Each row below holds a small network's activations on one record, seen along a few directions.
Each row is followed by the record's values for the fields GIKUV, TETUZ, MAME, SIBO.
A field that a record lacks is left out.
Other fields move the rows too, some of them a lot.
(in the rows, 500 means zero)
Strong random noise was added to every row along 10 fixed directions; ignore it. To show where, here is one row again and again, with new noise each time:
273 440 610 368 484 334 805 522 427 483 253 406 485 310 252 478 798 468
 504 371 592 387 390 500 436 627 361 556 668 372
817 673 302 440 313 647 531 597 608 436 709 235 414 595 673 349 415 373
 293 308 478 245 709 528 667 500 414 285 486 583
631 387 496 450 408 377 479 307 427 479 550 486 498 518 632 631 394 458
 324 617 549 673 571 565 554 570 490 525 457 668
449 590 545 440 565 425 429 512 472 437 499 460 632 423 425 534 594 652
 519 516 580 666 323 396 445 522 404 533 364 419
551 574 539 525 583 566 617 618 482 465 523 408 530 457 430 401 485 385
 513 437 484 408 527 550 574 538 423 326 540 515
450 429 491 428 392 367 522 332 448 564 400 599 506 459 503 545 550 550
 484 524 531 581 461 494 434 487 560 657 554 483
673 438 543 504 507 413 587 466 479 535 432 373 448 536 533 591 433 424
 408 446 485 208 618 477 678 645 430 423 539 489
535 399 477 288 545 549 358 338 491 620 335 488 394 549 560 638 509 637
 523 318 367 243 593 373 492 390 595 723 413 490
628 489 563 344 632 624 346 246 399 632 473 561 537 487 561 576 297 514
 501 445 388 696 588 522 546 335 607 607 336 703
475 398 426 239 442 591 430 484 501 348 584 294 314 493 561 557 663 525
 301 397 504 539 601 533 451 463 407 558 342 682
465 463 410 430 539 384 386 408 518 444 354 630 589 646 559 600 511 732
 635 518 362 365 465 309 226 378 631 497 618 484
512 541 330 593 338 513 386 734 616 383 718 426 437 541 611 440 622 566
 443 557 600 375 435 465 536 577 436 522 390 330

501 565 638 529 547 473 639 352 325 685 475 533 868 255 521 479 231 337
 536 549 664 865 301 647 661 632 484 738 458 451 | MAME=guf
376 328 761 300 832 649 590 455 366 484 347 442 302 400 255 586 595 391
 504 397 354 572 663 609 503 417 452 404 421 796 | GIKUV=kobef, TETUZ=tidul, MAME=zor
693 483 549 587 516 411 411 305 480 459 542 562 399 691 516 555 377 512
 410 642 396 600 686 485 478 453 546 234 553 717 | MAME=zor
306 486 374 400 550 647 529 651 494 359 536 459 618 488 576 338 569 518
 646 430 438 431 421 524 246 411 557 561 598 484 | MAME=guf
425 516 605 833 779 782 297 848 492 578 722 672 507 442 451 346 422 441
 784 674 477 490 391 596 680 486 576 545 274 295 | MAME=zor
611 690 506 415 493 362 494 419 461 444 509 493 678 439 438 471 525 613
 483 508 553 735 393 396 436 450 422 361 450 526 | MAME=zor, SIBO=nevib
560 500 637 509 537 280 477 336 501 439 394 442 438 616 403 642 566 633
 403 549 489 542 545 351 484 562 411 328 522 551 | MAME=guf, SIBO=nevib
698 504 461 334 446 573 240 334 469 582 626 416 386 490 646 526 492 621
 377 420 503 552 581 439 645 413 518 707 181 530 | MAME=zor, SIBO=mepe
556 385 720 595 745 482 438 548 502 632 364 442 373 521 387 728 452 525
 528 465 456 192 569 397 788 652 429 542 342 386 | GIKUV=kobef, TETUZ=tidul, MAME=guf
383 575 511 408 668 771 265 592 476 408 705 420 537 443 523 363 562 594
 561 470 486 767 404 514 438 358 488 620 211 526 | MAME=guf, SIBO=nevib
492 576 368 562 513 752 260 803 642 405 765 433 369 531 555 455 585 559
 483 500 519 463 491 485 557 444 457 507 229 442 | GIKUV=bepe, TETUZ=tidul, MAME=zor, SIBO=mepe
610 636 457 574 494 588 371 554 631 479 585 318 478 661 555 525 406 547
 414 427 489 341 543 397 591 569 429 424 408 425 | GIKUV=bepe, TETUZ=tidul, MAME=guf
206 260 537 553 714 577 501 741 465 405 410 618 433 453 396 578 650 502
 707 621 432 346 422 529 350 484 554 566 537 469 | GIKUV=kobef, TETUZ=tidul, MAME=zor, SIBO=nevib
516 503 541 431 622 459 591 526 456 452 429 397 664 429 489 620 421 463
 500 480 524 504 442 477 505 590 416 456 496 539 | GIKUV=bepe, TETUZ=milop, MAME=zor, SIBO=nevib
644 463 461 372 606 602 431 438 472 566 443 501 576 529 625 634 289 501
 525 408 385 391 591 475 527 413 570 550 425 632 | GIKUV=bepe, TETUZ=milop, MAME=zor, SIBO=mepe
620 559 458 564 611 694 401 645 549 445 677 533 476 547 554 488 371 419
 522 546 435 566 591 578 562 384 503 300 377 673 | GIKUV=bepe, TETUZ=milop, MAME=guf, SIBO=nevib
580 520 620 554 691 600 615 436 389 554 486 574 633 472 476 422 257 296
 586 533 400 636 579 650 544 440 562 330 597 695 | MAME=guf, SIBO=nevib
493 597 488 510 549 611 347 555 511 428 655 529 486 513 480 395 541 578
 534 550 482 712 474 496 440 379 509 431 366 554 | MAME=zor
527 716 375 373 391 553 481 612 579 433 609 261 648 413 556 471 552 559
 383 345 655 556 353 423 547 558 323 582 319 386 | MAME=guf, SIBO=nevib
382 666 510 415 717 590 475 718 498 477 449 475 759 318 372 482 564 618
 721 389 525 519 250 384 423 438 424 542 360 348 | GIKUV=bepe, TETUZ=milop, MAME=zor, SIBO=nevib
336 313 577 607 737 499 465 511 472 547 309 709 498 594 454 611 448 541
 753 582 320 286 504 451 387 448 661 521 637 463 | MAME=guf, SIBO=nevib
441 530 556 616 575 556 392 656 570 497 555 524 363 515 386 500 623 557
 539 527 510 458 473 459 582 497 451 453 362 402 | MAME=guf, SIBO=mepe
390 317 671 469 672 380 622 426 347 409 379 543 468 474 373 503 605 475
 567 601 435 544 532 544 368 525 500 386 644 611 | MAME=zor
590 465 660 579 601 327 645 415 441 467 423 548 502 527 384 563 433 407
 467 614 456 595 592 537 537 555 451 192 636 666 | GIKUV=kobef, TETUZ=milop, MAME=guf, SIBO=nevib
508 636 510 495 622 382 299 483 530 415 447 592 589 633 441 461 616 847
 688 514 393 445 394 219 269 348 552 373 495 377 | MAME=guf, SIBO=mepe
401 498 481 498 549 654 494 550 515 459 569 491 578 490 545 511 390 401
 508 522 503 684 470 622 467 481 504 516 471 613 | GIKUV=bepe, TETUZ=milop, MAME=guf
509 555 402 487 367 484 555 461 483 569 495 576 536 480 545 295 543 507
 586 442 482 395 483 494 443 426 611 582 636 369 | MAME=zor, SIBO=nevib
646 593 505 473 600 490 420 401 505 453 468 496 643 616 548 625 306 567
 502 532 426 571 523 401 442 439 506 309 504 648 | GIKUV=kobef, TETUZ=milop, MAME=zor
634 368 367 601 217 344 488 486 605 507 552 546 235 639 619 591 560 481
 332 592 531 287 676 500 582 570 526 453 587 504 | GIKUV=bepe, TETUZ=milop, MAME=zor
405 536 277 470 265 506 509 652 562 398 657 456 625 422 649 455 554 500
 440 541 663 608 343 551 418 556 467 670 467 421 | MAME=zor
553 467 539 474 460 436 569 389 449 646 403 472 571 431 549 528 422 459
 497 442 545 402 481 498 611 584 519 691 523 393 | GIKUV=bepe, TETUZ=tidul, MAME=guf, SIBO=nevib
533 527 329 598 460 662 456 618 482 386 783 621 612 508 668 283 361 374
 576 666 474 705 506 683 387 381 624 414 544 635 | MAME=zor, SIBO=nevib
607 698 522 441 750 612 569 627 471 468 433 471 732 469 420 410 372 499
 698 350 353 379 480 420 435 367 498 236 554 548 | GIKUV=bepe, TETUZ=milop, MAME=zor, SIBO=nevib
541 548 415 629 408 576 366 661 555 459 735 553 405 536 560 302 585 542
 531 593 513 490 498 515 520 446 552 491 416 385 | GIKUV=kobef, TETUZ=tidul, MAME=zor
395 472 620 488 715 659 437 467 428 569 478 549 591 409 446 567 377 449
 583 522 475 734 444 572 541 464 531 627 364 575 | MAME=zor, SIBO=nevib
486 599 492 676 674 639 361 746 593 604 494 545 616 509 491 526 408 580
 721 472 473 220 370 375 605 540 531 595 377 205 | GIKUV=bepe, TETUZ=tidul, MAME=zor, SIBO=mepe
433 629 521 372 573 654 595 385 488 505 434 406 655 478 463 457 367 406
 462 359 457 729 496 558 423 427 481 474 563 664 | GIKUV=bepe, TETUZ=tidul, MAME=guf, SIBO=nevib
533 450 369 493 554 708 459 691 491 482 657 487 607 436 681 500 333 363
 549 515 501 440 485 632 572 500 533 601 381 537 | MAME=zor, SIBO=mepe
780 489 358 379 354 474 287 427 572 425 672 223 519 611 830 752 339 584
 209 476 598 450 569 409 668 642 388 611 206 572 | MAME=guf, SIBO=mepe
454 685 551 590 407 516 399 505 588 505 645 450 425 519 415 397 595 574
 392 519 604 785 434 481 566 520 417 494 343 414 | GIKUV=kobef, TETUZ=milop, MAME=guf
441 482 548 547 504 512 585 617 496 386 588 431 434 485 441 406 607 422
 465 538 547 541 512 588 496 553 409 366 543 529 | GIKUV=bepe, TETUZ=milop, MAME=guf
662 382 538 539 338 173 447 424 496 469 529 312 454 524 610 751 546 600
 253 631 703 391 461 381 713 836 320 609 353 343 | GIKUV=bepe, TETUZ=tidul, MAME=zor
508 519 641 656 673 579 494 538 465 499 553 392 622 501 500 607 266 379
 455 601 560 629 444 564 667 674 422 457 410 527 | GIKUV=kobef, TETUZ=milop, MAME=guf, SIBO=mepe
329 444 527 390 636 505 403 626 553 234 490 432 329 571 341 586 789 672
 484 524 430 556 506 405 252 420 402 293 431 641 | GIKUV=bepe, TETUZ=tidul, MAME=zor, SIBO=mepe

Here are new rows. What are their fields?
561 389 477 236 654 667 428 568 468 433 509 302 385 431 542 637 544 494
 429 339 429 345 612 491 557 444 413 550 269 665 | GIKUV=bepe, TETUZ=tidul, MAME=zor, SIBO=nevib
724 494 457 524 603 634 553 599 527 520 521 350 545 580 651 552 236 330
 483 395 400 142 666 535 685 573 484 361 516 579 | MAME=guf, SIBO=mepe
451 358 275 215 444 574 562 520 532 364 401 303 551 575 721 623 481 504
 444 307 405 160 583 459 303 491 520 618 624 606 | MAME=zor
363 437 435 653 533 649 438 692 499 517 652 700 604 417 579 469 390 398
 645 689 546 686 379 674 482 476 606 630 438 479 | GIKUV=bepe, TETUZ=milop, MAME=zor
554 503 610 534 500 441 413 347 530 586 433 476 373 586 445 643 488 565
 390 491 505 526 567 419 623 547 459 506 419 499 | MAME=guf
631 629 492 538 549 566 401 445 579 586 449 458 495 644 512 511 380 569
 513 394 390 321 579 361 552 463 543 420 502 448 | GIKUV=bepe, TETUZ=tidul, MAME=zor
291 413 483 549 588 512 468 736 524 465 464 514 601 425 507 605 568 567
 635 537 570 380 299 465 445 599 478 698 419 297 | GIKUV=bepe, TETUZ=milop, MAME=guf, SIBO=mepe
600 473 657 537 538 241 410 292 473 531 394 505 531 567 469 767 432 649
 405 617 546 624 469 355 572 622 427 471 415 505 | GIKUV=bepe, TETUZ=milop, MAME=guf
469 561 698 690 859 603 354 512 488 521 463 677 543 611 343 544 351 548
 696 625 337 661 506 455 469 386 563 260 461 597 | MAME=guf
420 497 465 347 583 609 449 568 570 393 461 465 387 534 433 580 631 583
 497 393 430 493 558 455 359 351 462 417 439 655 | GIKUV=bepe, TETUZ=milop, MAME=guf, SIBO=mepe
556 632 623 593 549 633 562 515 547 548 506 497 277 576 306 346 533 395
 471 399 399 488 674 550 602 405 468 200 562 588 | GIKUV=bepe, TETUZ=milop, MAME=guf
533 473 481 397 638 599 532 578 511 399 439 405 405 582 468 470 553 500
 547 364 327 212 651 454 413 410 504 300 586 616 | MAME=zor, SIBO=mepe
418 672 510 280 487 663 552 499 499 495 498 430 444 372 331 304 694 514
 502 280 497 677 492 527 410 305 453 475 449 575 | GIKUV=bepe, TETUZ=milop, MAME=zor
377 295 614 751 497 562 518 607 544 602 507 600 108 558 389 478 622 353
 502 593 473 296 652 630 685 584 537 514 544 419 | MAME=guf
731 419 543 617 592 366 333 340 383 480 630 573 674 571 706 634 225 526
 465 777 511 697 502 490 582 582 546 473 389 592 | MAME=zor, SIBO=nevib
430 478 500 605 333 268 416 442 512 608 467 646 568 451 522 604 557 653
 528 641 665 586 293 413 540 608 518 770 431 238 | MAME=guf
535 468 575 517 598 619 648 587 512 423 512 357 369 548 432 485 460 289
 406 440 430 413 688 625 583 544 406 228 576 708 | MAME=guf
490 355 524 506 405 573 637 459 447 527 547 493 265 465 488 402 542 270
 387 506 487 512 690 716 589 512 526 478 591 656 | MAME=zor
500 593 599 615 541 272 556 438 460 587 337 672 675 472 364 511 496 609
 656 583 520 520 349 373 456 531 525 441 618 330 | MAME=zor
381 429 438 524 525 735 453 509 483 655 507 765 512 436 545 432 366 386
 674 525 409 610 508 671 444 313 739 709 515 564 | GIKUV=bepe, TETUZ=tidul, MAME=zor, SIBO=mepe
579 668 515 337 529 526 560 393 438 538 435 496 618 439 430 353 487 533
 565 348 434 578 499 462 419 341 523 420 554 566 | MAME=zor
342 563 493 568 527 722 404 619 569 466 644 532 377 525 437 332 596 481
 542 501 480 667 498 582 444 382 529 478 442 513 | GIKUV=bepe, TETUZ=milop, MAME=guf
